A small network was shown many inputs. Here are its activations along a few directions, one row for each input.
In each table, some parts of the input vary, and every possible input appears once, in random order.
Descriptions start from the smaller parts, as in this example, which fits no table here: line(6) and (point or line(9) or (values(3) and ring(5))).
Shared parts are said once, and a part with two or three values counts as separate values.
In the rows, zero is written as 128.

Other details of the inputs shift rows strongly along two fixed directions, in all tables alike. That doesn't count.

A family of inputs:
R1: [119 137  96 120 103 126 136 204 166 120 107 124 125 134 158]
R2: [137 122 134 137 125 126 123 115 131 126 136 137 131 126 126]
R3: [131 139  73 124 118 123 131 189 158 127 112 146 129 135 162]
R4: [134 127 139 135 136 125 136 124 124 130 132 121 130 133 124]
R5: [125 132 136 125 125 139 127 120 123 134 136 127 137 132 120]
R6: [130 128 137 133 135 126 134 122 122 127 130 120 131 141 125]
R7: [129 120 128 124 122 128 119 111 127 125 134 138 136 126 127]
R8: [130 121 127 124 123 126 122 111 127 126 133 138 132 127 125]
R9: [122 130 130 116 129 129 134 115 121 132 131 128 130 129 125]
R10: [124 130 129 118 128 126 135 115 121 132 125 126 131 129 123]
R11: [118 120 150 117 115 126 129 125 138 119 127 111 125 127 125]
R12: [128 127 136 134 137 125 135 122 125 129 131 121 132 139 123]
R13: [139 123 133 137 129 120 125 113 133 126 130 130 128 127 128]
R14: [122 128 131 119 122 134 129 115 119 131 132 133 137 127 124]
R15: [132 129 132 118 133 123 138 120 119 130 126 125 130 124 123]
R16: [120 120 149 119 114 124 130 125 138 119 121 109 126 128 123]
R17: [121 144  82 135 122 140 141 192 162 132 125 140 129 141 161]
R18: [131 133 140 124 129 135 133 123 124 137 133 127 130 128 120]
R19: [124 126 137 136 125 136 127 119 124 131 138 129 137 136 125]
R20: [125 133 136 125 126 137 129 121 122 134 135 128 134 133 117]
R21: [123 120 150 116 118 122 131 129 133 114 120 106 126 130 124]
R22: [134 131 133 119 126 119 134 122 113 134 122 126 129 127 124]
R23: [130 145  77 118 122 134 146 194 152 129 113 139 129 129 159]
R24: [130 136 136 124 130 124 130 125 117 135 125 120 131 138 120]
R25: [137 135 139 125 129 124 132 127 116 136 126 121 130 132 120]
R26: [131 132 139 126 124 139 128 123 122 135 136 128 136 126 120]
R27: [131 122 132 135 126 126 121 113 131 124 135 137 132 132 126]
R28: [131 126 139 138 126 134 132 122 124 133 137 130 132 131 123]
R29: [130 134 135 122 135 129 133 123 120 130 127 118 131 137 120]
R30: [135 124 132 135 130 113 121 117 126 125 126 130 130 137 128]
R31: [136 121 135 137 124 128 120 114 131 126 137 137 135 125 129]
R32: [122 129 130 118 123 132 132 116 119 131 131 133 133 128 122]
R33: [135 133 138 124 136 128 136 125 122 133 129 120 131 129 118]
R34: [133 121 127 121 134 117 126 113 128 123 127 130 130 129 126]
R35: [130 126 140 138 125 136 129 122 124 133 139 129 136 130 125]
R36: [131 126 141 136 130 132 133 122 125 134 135 129 129 132 125]
R37: [135 120 130 125 122 128 121 113 127 127 135 138 134 120 128]
R38: [128 138  75 136 120 130 132 184 169 125 118 146 129 137 162]
R39: [136 127 139 135 135 126 136 124 121 129 130 120 129 135 126]
R40: [130 121 132 136 125 128 118 112 132 124 137 137 136 131 128]
R41: [130 123 127 121 129 122 124 110 129 126 133 133 128 128 129]
R42: [129 129 133 120 122 132 134 118 119 133 131 133 132 122 122]
R43: [135 121 132 124 127 124 125 114 128 129 131 138 128 122 127]
R44: [136 121 130 125 123 126 124 113 127 127 133 138 130 121 126]
R45: [142 124 135 136 129 113 123 119 125 127 126 130 128 131 129]
R46: [139 121 129 123 133 117 128 116 127 124 128 130 129 123 126]
R47: [134 134 137 126 130 131 134 122 124 136 129 121 130 129 119]
R48: [135 123 132 132 135 119 125 115 129 120 128 127 130 136 128]
R49: [130 129 137 135 130 121 131 124 118 132 128 122 131 142 125]
R50: [132 134 138 124 131 134 134 122 124 136 134 123 128 129 122]
R51: [126 128 135 136 131 128 133 119 126 132 131 123 131 138 124]
R52: [ 41 139  63 186 185 166  40 197  67 105  83 106  29  38 125]
R53: [133 127 138 137 130 128 135 121 126 133 131 123 129 132 124]
R54: [137 134 138 123 134 130 135 125 120 131 127 118 130 131 120]
R55: [124 127 139 135 130 131 132 120 126 133 135 129 131 138 124]
R56: [142 123 134 134 134 119 127 117 129 122 128 128 129 130 129]
R57: [136 129 140 137 130 121 132 126 118 134 128 122 129 136 125]
R58: [141 122 129 122 132 118 128 116 124 123 126 128 128 125 128]
R59: [118 119 152 118 113 127 128 127 137 120 125 116 126 127 123]
R60: [141 123 130 124 127 113 124 117 121 128 124 131 128 126 128]
R61: [130 122 134 134 130 124 122 113 133 126 133 137 130 133 128]
R62: [138 122 128 125 127 120 126 112 129 128 127 131 128 122 127]
R63: [128 128 133 120 121 134 131 118 119 133 133 133 136 121 124]
R64: [122 150  81 123 122 143 140 193 160 135 123 138 129 138 156]
R65: [136 122 130 123 128 123 126 112 129 128 133 133 127 122 129]
R66: [127 134 134 124 131 131 132 120 124 134 129 121 131 135 119]
R67: [129 121 129 122 127 124 123 111 129 127 131 138 129 128 127]
R68: [118 118 150 120 108 132 124 126 136 118 129 116 132 125 124]
R69: [125 133 138 123 130 135 131 121 124 135 133 127 131 134 119]
R70: [140 122 134 135 135 117 127 117 131 123 130 129 129 128 127]
R71: [127 143  84 137 121 140 143 194 162 134 125 140 127 135 161]
R72: [125 129 130 116 134 123 136 118 120 129 126 125 132 130 122]
R73: [129 130 133 117 128 129 136 117 121 133 131 128 128 123 126]
R74: [130 138  76 134 126 127 134 188 168 122 118 145 130 137 161]
R75: [130 130 131 120 127 126 137 117 121 133 126 126 129 123 123]
R76: [137 123 134 134 130 123 125 113 133 126 135 132 127 127 130]
R77: [131 122 126 123 128 120 125 110 129 126 127 131 129 128 127]
R78: [136 122 136 135 129 124 124 115 132 128 134 137 128 127 128]
R79: [134 122 127 121 132 118 126 114 125 121 126 128 129 131 128]
R80: [128 148  83 127 115 147 140 196 158 136 123 143 132 131 152]
R81: [122 129 132 117 127 130 133 116 121 133 129 132 131 128 123]
R82: [ 36 111 137 186 177 166  26 130  53  91  99  81  28  29  88]
R83: [131 124 132 133 131 123 123 111 133 125 135 132 128 133 130]
R84: [125 149  80 124 127 138 142 196 159 132 117 135 131 139 152]
R85: [128 128 135 118 126 130 135 118 120 134 130 133 129 123 124]
R86: [121 119 149 117 119 121 131 129 136 116 122 108 127 128 122]
R87: [127 130 130 115 132 124 136 118 117 127 124 123 131 131 124]
R88: [125 127 137 136 126 133 130 120 124 131 137 129 133 137 123]
Each input here is: line(8) and (point or (values(2) and ring(5))).
- The inputs of R18 and R26 match in every part but the line(8) part. If R69 is changed in the same way as R18 into R26, which row does it become? => R5
- The inputs of R52 and R72 match in every part but the line(8) part. If R45 is changed in the same way as R52 into R72, which row does it become? => R70
- Change only the values(2) part in R88. List by row number the other rows that result. => R28
- List by row number the other rows that have the line(8) part in common with R79. => R6, R21, R23, R29, R39, R48, R54, R56, R58, R87
- A walk changes only the line(8) part. It starts at R40 and steps to R27. List the rest of the walk in order. => R61, R83, R38, R74, R48, R30
- Change only the values(2) part in R50. List by row number the other rows that result. => R64

A family of inputs:
R89: [131 128 121 126 123 128 128 129 122 133 130 140 130 123 133]
R90: [138 135 119 128 132 132 132 128 127 133 128 132 128 125 130]
R91: [128 132 118 121 130 135 128 125 130 130 131 138 129 128 131]
R92: [140 132 122 128 136 125 131 130 129 128 127 131 124 128 131]
R93: [ 49 112 121 192 200 152  24 109  44  95  98  95  30  32  91]
R94: [125 135 135 120 119 131 130 143 127 126 121 117 132 128 124]
R95: [128 132 115 130 129 126 131 127 120 134 127 134 131 131 132]
R96: [135 122 128 136 127 124 123 131 136 123 129 129 129 127 136]
R97: [131 129 118 130 133 119 130 129 122 129 125 133 128 136 134]
R98: [131 129 127 131 126 136 125 132 129 133 136 136 132 126 132]
R99: [143 113 210 109 123 116 140  45  92 129 142 103 147 139  84]
R100: [123 124 126 136 120 130 122 127 138 124 132 135 129 132 131]
R101: [132 126 119 126 131 123 125 124 137 121 125 131 126 129 134]
R102: [135 121 122 131 124 117 126 129 129 124 123 133 127 125 137]
R103: [123 130 126 135 124 136 125 129 131 132 134 138 131 134 129]
R104: [125 124 118 123 126 124 125 124 134 124 127 137 129 125 131]
R105: [127 123 127 140 125 125 123 129 139 123 127 131 128 135 133]
R106: [135 131 118 131 127 125 132 130 119 135 127 134 130 126 132]
R107: [132 122 127 132 122 129 122 130 136 125 134 133 130 124 134]
R108: [131 130 118 127 137 120 131 129 127 129 125 133 128 134 131]
R109: [131 130 124 127 129 134 128 131 131 133 134 136 131 123 127]
R110: [120 133 131 117 122 127 127 138 129 128 120 117 128 134 126]
R111: [132 123 121 124 124 123 126 127 133 126 126 137 128 119 132]
R112: [125 130 121 125 131 135 127 128 132 131 135 136 132 128 127]
R113: [126 124 121 127 127 128 123 126 139 123 132 133 130 126 129]
R114: [129 122 119 129 126 117 125 126 130 123 123 133 128 130 137]
R115: [125 130 118 121 130 130 129 126 128 132 129 140 132 127 130]
R116: [136 123 125 131 130 123 125 130 139 123 128 130 128 124 131]
R117: [135 133 118 128 132 127 133 129 124 135 126 134 131 124 129]
R118: [122 128 137 123 123 135 140 142 129 129 124 116 128 126 126]
R119: [129 123 125 135 129 124 122 129 137 122 129 128 130 133 136]
R120: [119 136 132 119 121 131 129 140 127 125 122 117 133 133 124]
R121: [119 132 132 120 123 135 135 140 127 124 123 117 131 133 124]
R122: [134 132 119 127 138 125 130 127 130 127 127 131 125 134 131]
R123: [125 133 135 121 121 132 133 142 127 128 122 117 130 128 124]
R124: [119 133 132 120 123 132 132 140 128 127 122 117 131 134 124]
R125: [129 130 126 140 132 126 128 132 131 129 129 131 128 141 130]
R126: [130 129 124 136 136 126 127 132 130 128 132 129 129 138 133]
R127: [135 132 125 136 130 133 129 133 127 135 133 129 132 128 131]
R128: [138 125 122 128 130 123 125 127 135 122 124 131 124 123 134]
R129: [131 130 121 123 128 130 129 129 126 133 129 140 130 121 130]
R130: [125 123 124 131 124 130 121 127 137 124 134 132 131 129 134]
R131: [116 128 134 122 125 135 139 139 130 128 124 116 129 132 126]
R132: [128 133 115 127 134 127 132 127 125 134 126 134 132 130 129]
R133: [133 133 127 142 126 133 129 133 128 135 131 132 130 131 128]
R134: [137 129 127 137 134 126 128 135 129 129 131 129 128 132 133]
R135: [132 135 116 127 134 132 132 125 127 132 129 131 129 130 129]
R136: [122 130 136 124 123 132 141 139 132 130 127 118 123 125 129]
R137: [134 132 121 122 128 135 129 128 129 131 131 138 128 122 131]
R138: [137 130 124 132 137 124 130 133 131 129 130 130 127 129 128]
R139: [131 122 121 127 119 122 125 127 129 125 127 137 128 121 135]
R140: [129 133 119 131 135 132 131 128 130 133 132 130 132 131 126]
R141: [137 130 121 129 136 120 131 131 126 130 124 133 127 128 130]
R142: [120 131 130 117 121 126 127 137 131 130 121 117 125 134 125]
R143: [135 123 122 128 129 118 126 128 133 124 122 133 127 122 133]
R144: [133 123 130 141 124 124 123 132 138 124 127 131 127 129 133]
R145: [129 126 118 123 126 129 124 123 136 122 129 135 127 126 132]
R146: [124 129 136 122 122 134 138 143 128 127 124 116 128 128 125]
R147: [128 132 122 135 132 133 129 130 127 133 133 129 133 134 131]
R148: [131 131 121 131 139 125 129 131 132 128 130 129 128 135 128]
R149: [136 110 207 108 126 116 142  42  94 129 144 101 145 145  84]
R150: [138 115 206 105 124 110 133  41  95 130 142 101 146 145  84]
R151: [127 130 132 118 119 125 128 140 130 131 121 118 124 129 125]
R152: [125 122 118 126 121 122 124 125 129 124 128 137 129 127 135]
R153: [127 132 134 118 120 126 128 141 129 129 120 117 127 128 126]
R154: [132 124 124 128 125 128 124 129 138 125 132 133 129 121 129]
R155: [135 130 129 142 130 126 128 135 130 130 129 132 126 135 130]
R156: [126 134 134 118 120 129 129 141 129 127 122 116 128 128 125]
R157: [129 124 122 130 132 123 125 127 139 122 128 129 129 130 131]
R158: [126 133 124 140 129 133 129 130 129 134 131 132 131 136 128]
R159: [135 125 121 124 124 129 125 126 136 124 129 135 126 120 132]
R160: [116 130 134 121 125 134 140 138 131 128 127 117 125 131 128]
R161: [122 129 137 122 123 133 141 141 130 129 127 117 124 126 128]
R162: [129 123 129 138 118 130 122 131 137 125 131 135 128 126 131]
R163: [121 131 137 124 124 130 141 138 133 131 126 116 123 124 132]
R164: [124 129 118 125 125 129 127 127 122 132 130 140 131 129 133]
R165: [129 130 129 136 122 136 126 132 131 133 134 138 130 128 129]
R166: [124 129 124 130 128 136 125 129 130 131 136 135 133 131 132]
R167: [135 133 121 132 133 131 131 131 129 135 132 130 131 126 127]
R168: [137 128 121 131 131 118 130 132 122 130 125 134 127 130 134]
R169: [115 131 133 122 125 132 141 136 133 128 127 117 124 130 129]
R170: [115 131 134 123 126 130 140 135 134 129 126 116 124 130 132]
- The inputs of R96 and R119 match in every part but one. If R106 is changed in the same way as R96 into R119, which row does it become? => R95
- The inputs of R152 and R139 match in every part but one. If R105 is changed in the same way as R152 into R139, which row does it become? => R144
- The inputs of R120 and R94 match in every part but one. If R114 is changed in the same way as R120 into R94, which row does it become? => R102
- What is each input in this table made of? => values(2) and (line(11) or (ring(5) and line(6)))
- Change only the line(6) part in R129. List by row number the other rows that result. => R89, R98, R109, R137, R165
- Change only the values(2) part in R121. List by row number the other rows that result. => R99
- Change only the line(6) part in R132. List by row number the other rows that result. => R95, R135, R140, R147, R158
- Change only the values(2) part in R169. List by row number the other rows that result. => R136
- Change only the ring(5) part in R115. List by row number the other rows that result. => R93, R104, R108, R132

A family of inputs:
R171: [127 129 133 133 132 129 124 139 126 124 122 116 119 122 125]
R172: [128 130 113 124 133 129 129 126 129 129 129 137 129 126 132]
R173: [130 125 120 131 132 122 124 130 137 121 125 129 126 132 133]
R174: [126 126 121 127 120 129 120 130 133 126 128 137 130 125 132]
R175: [129 130 115 127 128 128 126 129 124 131 128 139 131 126 132]
R176: [117 125 131 130 123 129 125 137 127 124 123 121 122 125 129]
R177: [122 134 121 122 127 132 131 135 120 132 125 128 129 127 127]
R178: [129 134 126 130 136 131 130 137 119 132 123 122 120 121 125]
R179: [122 130 132 126 123 137 124 137 128 128 127 123 123 117 125]
R180: [126 122 124 133 122 124 123 131 134 123 126 133 127 127 135]
R181: [129 132 125 150 131 140 127 133 135 135 142 138 134 139 132]
R182: [132 130 116 131 133 122 126 130 124 131 125 136 127 129 133]
R183: [121 129 128 128 133 127 126 136 130 122 122 117 122 130 127]
R184: [190 121 184  78  79  96 201  83 168 146 155 136 200 194 130]
R185: [123 136 131 144 129 144 133 141 133 137 139 128 134 142 128]
R186: [123 126 120 125 126 131 121 127 136 124 129 134 127 124 131]
R187: [110 100 215 135 153 120  99  18  62 117 138  90 108 107  69]
R188: [124 122 122 130 127 125 126 129 139 121 128 131 125 128 135]
R189: [139 131 119 132 134 125 129 132 127 132 127 134 126 124 132]
R190: [123 134 121 125 137 128 132 133 123 130 123 123 123 129 127]
R191: [131 122 127 134 124 127 126 133 136 124 128 131 124 121 134]
R192: [115 129 127 122 126 136 124 133 130 125 126 123 124 123 125]
R193: [122 134 120 119 131 133 135 133 126 131 126 127 129 128 128]
R194: [125 134 122 127 132 127 129 136 119 132 121 124 125 129 127]
R195: [124 129 129 129 127 125 125 139 127 124 121 119 126 131 128]
R196: [138 126 125 135 129 124 124 135 135 124 126 129 126 126 132]
R197: [125 134 125 126 131 136 130 136 119 133 126 125 124 118 125]
R198: [133 131 114 127 136 123 131 128 131 129 127 135 128 132 134]
R199: [135 130 118 128 130 131 129 131 127 132 130 138 128 120 132]
R200: [133 126 121 133 127 120 122 133 133 123 124 131 129 132 134]
R201: [118 130 128 123 120 134 124 136 128 127 125 126 127 125 127]
R202: [129 126 125 130 124 133 120 131 133 126 130 134 125 117 130]
- The inputs of R177 and R175 match in every part but one. If R187 is changed in the same way as R177 into R175, which row does it become? => R188
- What is each input in this table made of? => values(2) and (point or (values(3) and ring(5)))
- Change only the values(2) part in R192. List by row number the other rows that result. => R186
